A small network was shown many inputs. Here are its activations along a few directions, one row for each input.
Each table varies a few parts of the input and shows all the possible inputs, shuffled.
Descriptions start from the smaller parts, as in this example, which fits no table here: one of 5 places around a ring, together with either a single point or one of 11 places around a ring or (one of 3 separate values, together with one of 4 places along a line).
Shared parts are said once, and a part with two or three values counts as separate values.
In the rows, 128 means zero.

Other details of the inputs vary at random and push rows far along two fixed directions, the same in every table; ignore that.

A family of inputs:
row 1: [154 113  96 155  90  98 131 182 124 137 129 150 145 144 102]
row 2: [148  82  82 161  79 146 152 101 158 173 153 129  93 128 121]
row 3: [ 98  96 108 149 124  92 117 120 109 143 175 112 116 161  98]
row 4: [103 116 133 141 108 117 126 185 114 131 161 128 148 170 106]
row 5: [114 209 143 124 174 122 135 125  91  78 114 152 173 121 144]
row 6: [168  51  55 168 101 113 130 172 131 183 158 120  92 168  75]
row 7: [116 137 138  68 148 133 131 162 119 127 121 138 142 167 176]
row 8: [131 179 157 128 165 150 129  40 148 119  86 106 128  56 161]
row 9: [135 158 131  53 141 142 157 214 105 109 120 179 169 173 208]
row 10: [112 160 142 112 160 144 126 179 111 101 111 117 149 148 123]
row 11: [116 161 140  58 113 141 163 197 123 107 137 195 175 162 215]
row 12: [143 177 166 145 145 118  81  79 127  63  67 110 149  56  83]
row 13: [112  38  89 170 115 156 142 117 142 190 194  82  58 183  91]
row 14: [ 90 161 166 148 124 144 139 111 136 110 142 131 141 120 122]
row 15: [140 184 132 200 147 143 141   5 144 108  97 117 120  49  89]
row 16: [152 197 161  70 181 115 109 186 111  90  48 139 186  99 173]
row 17: [138  44  93 165  91  72 115 162 126 181 177 108 111 156  95]
row 18: [102 142 156  94 107 162 147 167 145 120 140 147 150 148 171]
row 19: [134  21 116 179  45  99 110  99 154 172 177 115  73 126  57]
row 20: [122 193 119 135 214 143 134  78  97  86 104 117 138 108 126]
row 21: [164 128  86 194 168 173 134   7 145 153 106  82  68  80  84]
row 22: [115 101 108 109 144 105 122 160 108 144 159 112 119 175 116]
row 23: [ 98 186 164  80 157 144 137  95 138  95 108 139 155 111 182]
row 24: [129  99 138 124  87  92 130 161 136 159 144 148 143 131 145]
row 25: [ 93 107 135 123 103 101 132 139 130 144 178 145 126 161 135]
row 26: [150 153 139 162 187 145  80  27 128  88  65  73  94  42  53]
row 27: [158 145 153  49 126 125 122 228 125 129  80 157 168 141 214]
row 28: [160  72 128  96  84 135 102 172 139 141 106 127  95 134 130]
row 29: [108 115 120 129 101 115 154 154 117 138 183 175 141 166 150]
row 30: [137 115 144 151 112 154 112  18 156 122 103  92  78  54  96]
Each input here is: one of 5 places around a ring, together with one of 6 places along a line.
Q: Changing only the place on the line of 6 turns row 12 into row 4. The same change can be made to row 19. Which row results?
A: row 14
Q: Change only the place on the ring of 5 in row 29. List by row number the other rows that result.
A: row 5, row 9, row 11, row 20
Q: A walk changes only the place on the ring of 5. It starts at row 17 and steps to row 24. List the rest of the walk in order.
A: row 8, row 27, row 16

A family of inputs:
row 31: [116 121 124 150 148 146 136  72 140 147 139  99 102 119 125]
row 32: [136 106 116 109 102 128 144 160 130 149 146 154 130 150 159]
row 33: [132 129 112 126 138 118 136 142 115 131 138 140 136 142 138]
row 34: [177  58  97 140  88  97  95 184 130 158 115 113 104 135  85]
row 35: [116 162 135 131 173 133 129 109 120 117 116 109 136 120 132]
row 36: [129 110 112 127 107 118 130 172 120 131 146 143 132 162 114]
row 37: [120 107 115 105 135 126 128 175 116 137 147 126 126 173 135]
row 38: [126 121 117 163 128 148 133  63 139 131 138 112  98 110  97]
row 39: [116 215 184 100 157 124 116 147 117  68  73 142 186  94 149]
row 40: [123 106 113 105 132 109 129 167 115 146 151 134 131 165 147]
row 41: [126 123 102 169 163 145 131  75 121 130 144  99  99 125  92]
row 42: [121 129 134  98 136 148 133 141 129 128 127 128 125 145 153]
row 43: [121 117 145 113 102 117 122 130 135 129 134 138 131 122 141]
row 44: [177 170 164  70 111 134 105 181 141  94  30 152 165  79 161]
row 45: [118 102 132 119 109 112 116 173 119 125 147 130 129 157 113]
row 46: [132 107 119 124 101 133 147 165 136 152 146 146 132 151 149]
row 47: [115 155 160 138 133 137 122  84 140 111 110 117 134  89 124]
row 48: [122 128 111 184 139 122 130  76 130 135 142 107 113 113  85]
row 49: [125 103 124  94 114 125 136 158 130 150 146 141 127 157 166]
row 50: [133 106 119 127  92 117 137 134 135 145 146 149 124 135 136]
row 51: [125 129 111 160 145 131 138 113 123 137 141 116 123 131 112]
row 52: [121 160 157 105 137 107 114 142 117  98 110 141 158 114 139]
row 53: [129 155 129 145 162 164 136  61 132 114 114 113 110  99 123]
row 54: [128 171 148 131 128 139 137 108 138 109 103 140 148  98 139]
row 55: [128 124 110 157 131 111 128  97 122 132 143 127 120 123 104]
row 56: [116 112 139 137 118 139 121  97 137 125 137 112 108 118 109]
Q: Changing only one part turns row 38 into row 36. The same change can be made to row 44. Which row results?
A: row 34
Q: What do these inputs look like to the network?
A: one of 2 separate values, together with either a single point or (one of 3 separate values, together with one of 4 places along a line)
Q: Change only the place on the line of 4 in row 41. List by row number the other rows that result.
A: row 36, row 37, row 45

A family of inputs:
row 57: [130 124 126 100 104 139 146 170 132 136 136 158 140 153 163]
row 58: [154 169 137 152 155 144 118  58 137 105  72 111 122  62 110]
row 59: [133  79  91 145 113 112 135 138 124 161 168 129 106 159 114]
row 60: [130  96  95 164 130 126 133 122 124 151 156 113 105 146  95]
row 61: [132 149 137  92 122 125 140 182 125 125 116 157 161 142 173]
row 62: [125 184 151 102 169 131 119 115 116  89  91 130 152 106 147]
row 63: [120 152 144 115 153 135 126 114 127 117 113 120 136 115 145]
row 64: [121 117 137  90 107 138 136 172 131 133 137 147 135 157 160]
row 65: [113  79 107 169 115 118 133  91 135 166 178 105  95 139 101]
row 66: [150  43 111 109  62 104 112 210 136 168 148 134 110 165 119]
row 67: [117  94 104 173 130 116 126  75 128 149 169 106  95 130  90]
row 68: [127 147 141  91 131 124 123 201 114 108 112 144 159 154 146]
row 69: [134 128 130 186 138 131 111  25 143 124 114  89  95  65  71]
row 70: [119 192 156 116 154 130 125 140 116  84  95 138 166 114 135]
row 71: [114 167 154 116 135 146 138 106 132 104 115 139 143 112 148]
Q: What do these inputs look like to the network?
A: one of 3 separate values, together with either a single point or one of 4 places along a line
Q: Changing only the choice among 3 separate values turns row 62 into row 67. The same change can be made to row 64. Which row results?
A: row 71
Q: Change only the choice among 3 separate values in row 70. List by row number the other rows that result.
A: row 60, row 68
Q: A walk changes only the place on the line of 4. It starts at row 60 and steps to row 59. List the rest of the walk in order.
A: row 61, row 57
